Each row below holds a small network's activations on one input, seen along a few directions.
Each table varies a few parts of the input and shows all the possible inputs, shuffled.
A made-up example of a description, with smaller parts first: one of 2 separate values, together with either a single point or one of 11 places along a line or (one of 6 places along a line, together with one of 8 places around a ring).
Shared parts are said once, and a part with two or three values counts as separate values.
In the rows, zero is written as 128.

Other details of the inputs shift rows strongly along two fixed directions, in all tables alike. That doesn't count.

Table:
R1: [136 127 134 129 135 128 126 122 134 134 120]
R2: [133 130 127 127 139 127 128 124 130 138 121]
R3: [123 117 115 118 128 127 131 131 142 132 123]
R4: [133 130 127 128 129 119 125 130 124 139 119]
R5: [142 132 133 120 133 126 131 124 133 121 130]
R6: [ 39 156 130  93  81 146 114  47 116 135 146]
R7: [137 124 129 119 132 126 133 127 124 131 123]
R8: [142 136 135 126 124 121 132 129 129 130 131]
R9: [122 119 125 125 131 121 124 138 140 143 139]
R10: [140 137 131 132 126 120 124 128 132 134 127]
R11: [134 132 133 125 131 123 136 130 125 138 126]
R12: [136 128 131 121 137 129 136 125 127 134 126]
R13: [138 137 131 130 129 119 124 128 135 130 125]
R14: [ 41 151 136  96  75 133 101  57 107 140 156]
R15: [ 24 147 116 162  89 194 114 107  69  83 162]
R16: [136 129 128 127 126 116 122 129 126 129 120]
R17: [139 127 132 121 124 118 130 130 123 125 125]
R18: [137 129 140 128 127 124 134 129 129 134 126]
R19: [125 117 132 128 126 122 122 136 144 139 138]
R20: [142 124 130 119 127 124 130 126 123 125 126]
R21: [122 113 115 132 129 120 146 125 136 135 138]
R22: [135 128 133 127 138 127 126 121 136 129 120]
R23: [133 131 133 124 134 122 136 130 128 134 125]
R24: [134 129 130 119 140 127 136 124 129 129 125]
R25: [141 133 129 128 132 126 124 123 134 130 126]
R26: [140 134 128 126 135 124 124 122 136 125 126]
R27: [135 129 140 126 129 123 135 128 131 130 124]
R28: [118 132 125 192 148 184 118 191 101  86 126]
R29: [129 124 127 126 123 119 120 137 144 135 144]
R30: [138 126 125 123 132 121 122 124 128 125 120]
R31: [129 125 119 122 124 129 130 129 150 127 131]
R32: [132 133 129 131 133 122 128 129 128 142 121]
R33: [141 125 129 117 130 123 130 125 125 120 125]
R34: [126 111 122 134 125 120 145 125 141 130 137]
R35: [135 128 131 123 127 120 133 132 121 135 124]
R36: [141 128 132 123 121 118 130 131 121 129 126]
R37: [137 126 137 122 135 128 134 123 133 125 125]
R38: [135 131 136 133 129 123 126 127 132 138 121]
R39: [143 132 133 122 129 127 131 124 132 126 131]
R40: [125 127 115 185 146 184 113 189  93  81 127]
R41: [135 125 129 117 135 124 133 126 125 126 123]
R42: [138 130 128 128 123 117 122 130 124 134 121]
R43: [130 117 117 132 122 118 142 125 141 126 143]
R44: [130 133 129 129 136 121 128 128 130 138 120]
R45: [138 126 138 124 132 129 134 124 131 130 125]
R46: [140 135 135 125 126 121 132 129 132 126 130]
R47: [129 116 115 119 122 125 128 131 142 126 125]
R48: [132 130 126 125 142 126 128 123 132 134 120]
R49: [133 128 131 121 129 119 133 131 124 130 122]
R50: [128 116 124 123 120 116 118 138 136 135 139]
R51: [130 108 113 130 120 115 140 128 133 125 138]
R52: [131 129 127 127 132 118 125 130 127 135 117]
R53: [134 126 125 124 135 124 125 125 126 135 118]
R54: [133 127 125 122 138 123 125 124 128 130 118]
R55: [109 120 113 184 144 193 124 192 116  82 131]
Each input here is: one of 5 places around a ring, together with either one of 3 separate values or (one of 2 separate values, together with one of 4 places along a line).
Changing only the place on the ring of 5 turns R43 into R34. The same change can be made to R29. Which row results?
> R19
List by row number the other rows that have the place on the ring of 5 in common with R50.
> R16, R17, R20, R30, R33, R36, R40, R42, R47, R51
Change only the choice among 2 separate values in R4. List by row number the other rows that result.
> R35
Change only the place on the ring of 5 in R46. List by row number the other rows that result.
> R17, R23, R27, R49

Table:
R56: [148 111 121 109 132 102 144 122 155 145 127]
R57: [118 127 122 159 137 156 118 166 116 111 133]
R58: [ 29 165 136 125  78 168  95  70  91 114 154]
R59: [136 145 136 158 148 161 123 153 101 103 116]
R60: [120 129 123 161 135 154 119 166 113 109 132]
R61: [150 109 121 110 132 101 142 121 158 144 126]
R62: [120 127 123 160 135 155 119 165 115 111 130]
R63: [122 129 122 161 134 154 118 165 112 108 134]
R64: [148 119 127 112 132  99 130 128 155 154 123]
R65: [155 111 123 110 130  98 145 122 150 142 127]
R66: [153 111 123 110 131  98 146 122 151 143 125]
R67: [168 133 139 105 143 104 136 114 132 141 103]
R68: [ 61 148 138  73  76 111 123  26 123 149 148]
R69: [141 148 142 156 143 159 117 158  98 101 118]
R70: [152 110 123 110 132 100 146 122 152 145 124]
What do these inputs look like to the network?
> either one of 3 separate values or (one of 2 separate values, together with one of 6 places along a line)
Change only the choice among 2 separate values in R60. List by row number the other rows that result.
> R66

Table:
R71: [133 156 135 144 116 169 118 163 117  83 123]
R72: [172 118 126  79 144  93 131  97 142 173  89]
R73: [130 113 117 157 122 114 118 172 115 129 147]
R74: [134 115 135 144 122 124 138 170 107 116 128]
R75: [ 45 147 136  71  87 129 109  46 113 143 118]
R76: [175 127 134 150 146 120 132 164  90 109 118]
R77: [152 140 141 136 154 151 151 179 130 123 117]
R78: [ 76 114 120  70  99 121 176  37 144 134 169]
R79: [127 156 148 149 165 165 129 143  93  99 131]
R80: [141  87  89 165 146 145 186 142 148  94 136]
R81: [120 157 131 169 129 165 139 151 112 105 107]
R82: [135  93 120 141 153 143 118 173 132 127 105]
R83: [163 131 142 143 165 156 140 163 120 132 124]
R84: [ 21 152  95 145  96 180  81 117  91 115 146]
R85: [116 126 124 158 118 161  96 165 133  97 151]
R86: [139 113 118 176 147 133 128 167 149 133 125]
R87: [161 127 125  72 134  87 141 112 153 164  82]
R88: [144 121 121  94 135  77 135 124 183 190 143]
R89: [155 120 141 107 132  79 152 101 174 167 101]
R90: [172 139 149  88 127  60 140  86 112 152 117]
R91: [162 131 131 145 126 124 147 184 104 115 114]
R92: [152 105 157  87 140  89 143 114 173 179 129]
R93: [ 58 151 122 168 106 157 103 106 116 122 147]
R94: [ 96  87  76 140 137 172 159 139 115  78 136]
R95: [ 92 119 119  83 110 103 106  81 143 166 122]
R96: [174 123 127  77 153  84 126  93 139 158  85]
R97: [165 136 143 141 174 147 135 159 117 117 120]
R98: [ 77 185 148 140 105 183  89  88  71  65 145]
R99: [138 118 142 140 159 148 145 179 140 124 127]
R100: [183 137 135 143 151 141 113 156 125  92 117]
R101: [ 78 117 102 131  92 176 145  97 119  60 172]
R102: [152 116 116 154 136 132 103 178 156 112 143]
R103: [141 112 101 162 124 110 123 193 123 135 146]
R104: [181 132 134 145 142 151 118 161 128 107 120]
R105: [142 113 140 143 125 145 109 160 144 107 135]
R106: [157 119 134 141 136 142 123 176 148  99 123]
R107: [105 163 150 102  97 116 127  31 120 163 117]
R108: [147 115 135  94 142  78 133 117 180 184 141]
R109: [147  75  91 148 127 127 184 162 118  89 153]
R110: [ 38 197 148 163 104 190 104  58  54  82 135]
R111: [ 58 146 154 115  82 128 115  42 126 150 135]
R112: [159 101 131  98 111  57 134 123 150 176 136]
R113: [135 111 130 150 156 143 130 181 146 136 144]
R114: [174 122 133 152 136 129 137 169  93 125 121]
R115: [143 102 108  89 139  74 116 114 171 179 111]
R116: [162 122 113  95 112  71 112 121 191 165 139]
R117: [ 73 154 118 111  85  96 114  54 152 175 143]
R118: [135 103 139 150 119 124 128 168 108 124 136]
R119: [ 99 160 139  69 120 107 111  36 103 143 106]
R120: [ 70 178 141 169 116 186 108  87  70  88 126]
Changing only one part turns R86 into R95. The same change can be made to R120. Which row results?
> R96
Changing only one part turns R88 into R116. The same change can be made to R77. Which row results?
> R71
What do these inputs look like to the network?
> one of 5 separate values, together with either a single point or one of 9 places along a line
Change only the choice among 5 separate values in R109. List by row number the other rows that result.
> R78, R80, R94, R101
List by row number the other rows that have the choice among 5 separate values in common with R112.
> R73, R74, R76, R90, R91, R103, R109, R114, R118

Table:
R121: [113 126 128 129 127 138 124 133 139 131 136]
R122: [125 132 133 137 126 130 129 124 120 127 130]
R123: [124 135 134 128 124 130 118 132 122 124 127]
R124: [226  96 130  83 157  48 146 138 191 183  97]
R125: [113 120 120 125 128 132 128 131 121 129 127]
R126: [123 134 132 137 129 132 121 127 123 132 126]
R127: [124 134 131 124 129 135 122 129 123 121 122]
R128: [126 133 133 132 128 131 131 124 121 121 130]
R129: [113 121 121 128 126 130 124 134 122 133 129]
R130: [124 134 133 138 126 130 124 126 121 130 129]
R131: [126 136 130 130 128 131 118 130 122 127 131]
R132: [116 126 130 133 122 133 128 134 136 130 142]
R133: [124 134 128 133 129 135 136 123 121 124 124]
R134: [124 131 130 132 134 138 129 121 123 125 122]
R135: [128 133 133 127 123 131 129 128 119 117 130]
R136: [128 133 134 129 121 129 126 130 120 119 131]
R137: [123 135 127 131 132 137 133 123 123 126 121]
R138: [205 102 117 160 177 113 145 208 154 135 104]
R139: [122 134 131 129 134 136 124 125 124 125 123]
R140: [124 132 131 128 134 136 128 123 123 122 124]
R141: [118 126 117 136 120 129 119 129 133 125 133]
R142: [123 137 130 137 124 130 127 129 122 131 128]
R143: [130 131 133 129 119 131 125 129 119 122 133]
R144: [127 132 132 125 126 134 130 126 120 116 126]
R145: [130 130 131 125 124 136 129 125 119 118 128]
R146: [117 119 122 129 122 128 135 130 117 125 135]
R147: [114 126 129 131 124 135 125 134 137 131 140]
R148: [125 133 134 134 126 129 128 127 121 123 132]
R149: [126 135 134 130 121 128 121 132 121 123 130]
R150: [129 133 133 130 119 131 120 131 120 125 131]
R151: [115 118 120 125 128 133 133 129 120 126 129]
R152: [118 124 115 132 125 134 123 125 134 122 128]
R153: [141 133 140  57 114  67 131  54 160 178 119]
R154: [128 130 130 124 127 138 125 125 121 120 125]
R155: [125 136 130 136 124 130 132 127 120 128 129]
R156: [127 132 130 124 127 138 120 128 122 123 123]
R157: [121 136 127 132 132 136 128 125 124 129 120]
R158: [126 131 132 136 128 132 132 122 120 124 128]
R159: [115 123 126 126 129 141 133 128 137 125 136]
R160: [126 132 131 123 129 136 127 126 122 118 123]
R161: [117 126 116 134 123 132 118 128 134 125 130]
R162: [122 135 132 131 132 134 120 128 125 128 124]
R163: [125 131 131 134 131 136 133 120 121 123 125]
R164: [124 135 134 135 126 129 123 129 122 127 130]
R165: [124 136 129 127 131 134 117 128 123 127 128]
R166: [125 135 129 135 126 132 135 124 120 125 127]
R167: [122 132 130 133 134 137 125 123 124 128 121]
R168: [127 133 133 128 122 132 117 131 121 126 128]
R169: [117 120 123 130 120 126 132 133 118 128 136]
R170: [118 124 130 132 121 134 132 132 134 126 144]
R171: [125 132 132 130 131 134 132 123 122 120 127]
R172: [120 123 115 131 125 135 128 123 133 119 129]
R173: [122 124 117 135 119 129 130 124 130 118 136]
R174: [122 134 131 135 132 135 121 125 124 132 122]
R175: [123 135 132 126 127 133 118 131 123 124 123]
R176: [120 126 118 137 117 127 122 129 132 123 136]
R177: [121 123 116 133 122 132 131 122 131 117 132]
R178: [121 137 128 134 130 134 124 128 124 133 121]
R179: [143 134 143  62 107  61 130  58 158 180 127]
R180: [114 121 122 130 123 127 125 136 121 133 132]
R181: [122 135 134 133 129 131 120 129 124 128 128]
R182: [212  99 118 154 175 112 146 206 150 125 115]
R183: [117 118 121 127 125 131 136 129 118 124 131]
R184: [114 125 127 127 129 140 128 130 138 128 135]
R185: [128 133 129 126 130 135 130 123 120 119 130]
R186: [117 123 127 128 126 139 136 127 135 123 139]
R187: [213  96 119 151 171 115 148 205 149 122 111]
R188: [121 124 118 137 117 127 127 126 130 120 137]
R189: [115 121 123 131 120 126 127 135 119 131 135]
R190: [118 124 128 130 124 136 136 129 134 124 142]
R191: [143 132 140  56 115  68 136  52 159 175 120]
R192: [129 134 130 129 127 132 129 125 119 120 134]
Changing only one part turns R182 into R153. The same change can be made to R148. Which row results?
> R139
What do these inputs look like to the network?
> one of 8 places around a ring, together with either one of 3 separate values or one of 6 places along a line
A walk changes only the place on the line of 6. It starts at R133 and steps to R163. List the rest of the walk in order.
> R171, R185, R144, R145
Change only the choice among 3 separate values in R161. List by row number the other rows that result.
> R121, R129
Change only the choice among 3 separate values in R152. List by row number the other rows that result.
> R125, R184
Change only the place on the line of 6 in R140. List by row number the other rows that result.
> R134, R137, R154, R160, R191

Table:
R193: [155 134 131 118 157 114 135 106 131 140  88]
R194: [ 54 153 136 106  79 125  95  74 107 151 138]
R195: [153 116 119 114 125 111 151 120 156 127 136]
R196: [ 50 137 124 102  97 137 131  64 116 134 150]
R197: [148 106 119 121 119  97 143 125 141 136 142]
R198: [150 125 137 114 138 118 121 128 162 146 119]
R199: [180 105 116 194 168 144 114 239 126 104 127]
R200: [144 107 126 113 135 116 151 117 161 129 129]
R201: [135 102 110 118 120  98 146 123 142 148 130]
R202: [ 88 155 129 176 121 195  97 161  98  80 145]
R203: [138 123 125 114 143 112 122 135 151 163 119]
R204: [102 174 156 178 124 186 112 154  61  81 132]
R205: [169 125 135  98 138 111 146 118 113 126 109]
What do these inputs look like to the network?
> either one of 3 separate values or (one of 2 separate values, together with one of 5 places around a ring)
A walk changes only the place on the ring of 5. It starts at R195 and steps to R200. List the rest of the walk in order.
> R196, R201, R197
